These are the activations of a small neural network, seen along a few directions. Each row is one input.
In each table, some parts of the input vary, and every possible input appears once, in random order.
A made-up example of a description, with smaller parts first: ring(5) and (point or ring(11) or (values(3) and line(4))).
Shared parts are said once, and a part with two or three values counts as separate values.

Other details of the inputs shift rows strongly along two fixed directions, in all tables alike. That doesn't count.

Table:
x1: [-11   2  -8   1  10  -3  -1   6   6   6  11   4   4]
x2: [-12   1  -8   3   8  -3  -4   9   6   5   6   0  -1]
x3: [ 14  -1  22  10  -8   2   9 -11  -9  -4  -1  -9  -9]
x4: [ 15  -6  20   7 -10   7  17 -10  -7  -6   5 -10  -4]
x5: [-10  -1 -11  -4   8   0  -1   6  10   5  -3   0  -5]
x6: [ -6   1 -11  -6  10   5  -5   4   6   9  -5   5  -4]
x7: [ -7   8 -12  -4   7  -2  -7   0   4   9  -4   4   0]
x8: [ 10  -3  16   6 -15   3  21 -17  -7   1   2  -6   2]
x9: [-4 11 -8 -1 11 -2 -9  4  4  7 -1  5 -1]
x10: [ -5   1 -10  -6  12   6  -7   6   6   7  -3   3  -6]
x11: [ 14  -2  15   4 -13   8  10 -16 -12   4  -6  -4  -6]
x12: [ 11  -7  18   9 -12   8  15  -8  -5  -5  -2 -12  -9]
x13: [ -3   7  -6  -2  14  -1 -10   5   6   6   0   4  -3]
x14: [ -2   5  -6  -6  16   4 -10   7   4   6   1   3  -5]
x15: [-7  0 -8 -3 12  0 -2 10 10  2  2 -2 -3]
x16: [ -7   1 -11  -5   8   3  -5   5   8   8  -4   2  -6]
x17: [ -3   4  -6  -5  14   3 -10   8   7   4   1   1  -7]
x18: [-12   1  -8   3   9  -3  -1   9   6   6   6   1   3]
x19: [-10   8 -11  -3   7  -6   3  -1   7   7   3   4  11]
x20: [-3  1 -9 -5 13  4 -8  9  7  4  0  0 -8]
x21: [ 14   0  22   9  -8   2  15 -13  -8  -4   5  -6   1]
x22: [  2 -40 -13 -32 -46 -13 -35  16 -18 -58   2  29  32]
x23: [ 18   5  20  10  -9   6   6 -15 -15   1  -3  -3  -5]
x24: [ 13  -1  21  11  -9   2  11 -10  -8  -4   0  -9  -4]
x25: [-12   2 -12  -3   5  -4   5   4   9   8  -1   2   8]
x26: [-8  9 -8  1  9 -6 -2  6  6  4  1  3  5]
x27: [ 10  -4  15   6 -15   3  15 -14  -8   1  -4  -9  -7]
x28: [  6 -37  -7 -28 -40 -14 -43  22 -19 -61   2  24  26]
x29: [ -8   9 -11   0   8  -6  -4   2   5   6  -2   2   2]
x30: [-12  -1 -11  -3   7  -1   5   7  11   5  -2   0   4]
x31: [ 11  -5  17  10 -12   6   1  -9 -13  -1   3  -6 -11]
x32: [-6  3 -6 -4 14 -1 -6 10  8  2  2 -1 -6]
x33: [-11   0 -11  -3   6   0   2   7  11   5  -2   0  -1]
x34: [ -9   7 -12  -3   7  -6  -3   1   6   7  -3   2   1]
x35: [ -5   9 -12  -4   9  -1  -7  -1   2  11  -4   6   2]
x36: [ 15   3  17  10 -14   4   7 -18 -13   1  -4  -7  -6]
x37: [ 13   2  21  14 -13   1  17 -13 -11  -3   0  -8   2]
x38: [-7  0 -8 -2 12  0  1 11 10  2  2 -2  1]
x39: [ -9   9 -11   1   7  -7  -2   2   6   6  -1   2   6]
x40: [ -2   7  -6  -3  15   1 -11   4   3   7  -1   6  -1]
x41: [-10  -1  -9  -2   9   1   3   9  11   3   0  -1   1]
x42: [  9   0  16  11 -16   0  17 -16 -10   0  -3  -9   4]
x43: [-7  9 -8  0 10 -6 -5  5  5  4  0  3  0]
x44: [-11   1  -8   2  10  -3  -7   8   5   6   5   1  -6]
x45: [-9  0 -9 -5 11  1  3  6 11  3  4  2  2]
x46: [ 13  -3  16   6 -15   7  12 -16 -10   3  -5  -7  -8]
x47: [ 13  -5  17   9 -10   8   1 -10 -15   0   2  -3  -9]
x48: [-7  3 -5 -2 13 -2 -1 10  9  2  3 -1  3]
x49: [ 15  -3  22   6  -8   5  15 -10  -7  -6   6  -9  -2]
x50: [-11   3 -12  -4   5  -4   2   4   9   7  -2   1   4]
x51: [ 10   0  16  10 -17   0  14 -16  -9  -1  -4  -9   0]
x52: [ 11   2  17  13 -15  -1  17 -16 -11  -1  -2  -9   4]
x53: [  7 -40 -10 -29 -41 -12 -44  21 -20 -61   0  23  19]
x54: [-8  5 -5  0 12 -5 -1  8  8  3  2  2  6]
x55: [-7 10 -8 -1 11 -6  1  3  6  5  6  6  9]
x56: [ -6   0 -10  -5  10   5  -6   7   8   5  -2   1  -8]
x57: [ 12  -7  17   7 -11   8  12  -9  -7  -5  -3 -12 -13]
x58: [ 13   3  18  11 -13   0  17 -19 -11  -1   3  -6   5]
x59: [ -4  11 -11  -2  10  -1  -8  -1   1  10  -3   7   3]
x60: [-2  2 -9 -5 15  6 -8  7  5  6 -1  2 -6]
Description of these inputs: line(6) and (point or ring(9)).
Q: Changing only the line(6) part turns x3 into x21. The same change can be made to x32. Which row results?
A: x49
Q: Which other rows agree with x18 in the line(6) part? List them by row number.
A: x25, x30, x37, x38, x41, x42, x48, x52, x54
Q: Which other rows does x23 become when the line(6) part takes its other values? List them by row number.
A: x9, x26, x37, x43, x55
Q: Which other rows agree with x7 in the line(6) part? List them by row number.
A: x9, x13, x16, x17, x20, x31, x36, x46, x56

Table:
x61: [ 10   6  18  14  -3   1  13 -11  -7   2   4  -7   0]
x62: [ -3  -8 -12  -9  -6  -2 -18   7  -3  -8  -4   8  -2]
x63: [ 10   4  16   7  -4   3  18 -13  -4   3   3  -6   1]
x64: [ 13  -1  18   5  -1  10  12  -9  -4   2   2  -8 -10]
x65: [ -4  -6  -9  -7  -3  -4 -21   9  -3 -10  -1   8  -1]
x66: [ -2 -10 -11 -12  -6   1 -16   6  -2  -7  -6   8   0]
x67: [ -3  -3 -10 -11  -5  -5  -7   3   1 -10  -1   9  14]
x68: [  0  -7  -8 -13   0   1 -11   8   2 -10  -2   6   2]
x69: [  2   1   4   4 -11  -6  -2  -6  -8  -4  -1   1   4]
x70: [  1  -5  14  12 -11   0  27  -7   1   0   3 -15   0]
x71: [ -6   2  -8  -3  -1 -11 -13   7  -1  -7   3   8  11]
x72: [ 12  -3  14   4  -5  10  12 -11  -5   4  -6  -8 -12]
x73: [ -7  -1 -13  -6  -8  -8 -12   2  -2  -4  -3   9   9]
x74: [ 13   1  19  12   0   8   7  -6  -7   1   3  -9 -11]
x75: [-12 -16 -10  -8  -3  -3  -5  17   9 -14   3   0   2]
x76: [-35  37 -36   3  57   0  11   7  37  56  -2  -2  -7]
x77: [  8   9  16  13  16  11  16  -7   3  16   4 -14 -15]
x78: [-4 -1 -7 -7  1 -7 -9  7  0 -9  6  9 14]
x79: [ -3  -4  -6  -5   2  -4 -20  12  -1  -9   2   7   0]
x80: [  9   2  12   6  -9   4  17 -16  -5   6  -6  -6   0]
Q: What do these inputs look like to the network?
A: values(2) and (point or ring(9))
Q: Which other rows does x66 become when the ring(9) part takes its other values? List them by row number.
A: x62, x64, x65, x68, x72, x74, x77, x79

Table:
x81: [-16 -27 -28 -29   5  -4 -27  36  14 -27   0  16   4]
x82: [-19 -18 -31 -25  -2 -11 -20  20  11 -20   6  20  25]
x83: [  4  -1  13  13 -16  -9   4  -9 -15  -6  -1  -5   6]
x84: [ 19   3  15   3 -10   0   2 -11 -15 -11   0   1   6]
x85: [-14  -9 -23 -26   4 -13 -32  25   5 -23  10  25  28]
x86: [  4  -7   8   7 -22  -4  11 -13 -11  -1  -8  -6   4]
x87: [-31  37 -37  -5  54 -11  -9  16  32  33   0   9   2]
x88: [  2  32  10  15  39   9  28 -11  15  40   6 -15 -10]
x89: [-10  27   9  24  40   8  36  -9  21  40  12 -20 -10]
x90: [  8  -2  10   4 -23  -4   9 -15  -8  -3 -10  -1   1]
x91: [ 16  -6  12  -6 -13   6  10 -11  -9  -5  -2   0   7]
x92: [-14 -11 -28 -19   2  -6 -48  23  -6 -11  12  28   4]
x93: [ 10   3  16  11 -18  -8   3 -12 -12  -7  -3  -1   3]
x94: [ 11   0   9  -1 -18   1   8 -17 -11  -6 -10  -1   1]
x95: [ -3  26   6  20  37   9  15  -1  20  35  -2 -27 -35]
x96: [ 11 -12   9  -2 -15   7  -3  -3  -6 -11 -11 -12 -18]
x97: [-32  15 -30  -6  61   0  -7  36  40  25  10  -1 -15]
x98: [  6  -6  15  13 -19  -4  10  -5 -10 -15   8  -5   8]
x99: [ 10 -14   9   1 -19  13  -6 -13 -19   2   2   2 -16]
x100: [ -6  -9 -24 -22   9  -3 -51  29   1 -20  -3  24   6]
x101: [ 18 -11  13  -1 -11  17  -8  -6 -13  -6 -13  -1 -14]
x102: [ 16  -2   8  -3 -14   5   9 -14 -11  -6  -7   0   4]
x103: [  4 -11   8   6 -23   0  17  -7  -4  -9   1  -6   5]
x104: [ -9  14   3  18   6   3  30 -10   9  27  -2 -16  -7]
x105: [  5  -2  14  15 -20  -6   8  -6 -13  -9   4  -6   6]
x106: [ 12 -10  14  -4 -15   6  13 -10  -6  -7   1  -1   7]
Q: What do these inputs look like to the network?
A: values(2) and (line(4) or ring(9))
Q: Changing only the values(2) part turns x105 into x104. The same change can be made to x83. Which row results?
A: x86
Q: Which other rows does x99 become when the values(2) part takes its other values? List them by row number.
A: x92
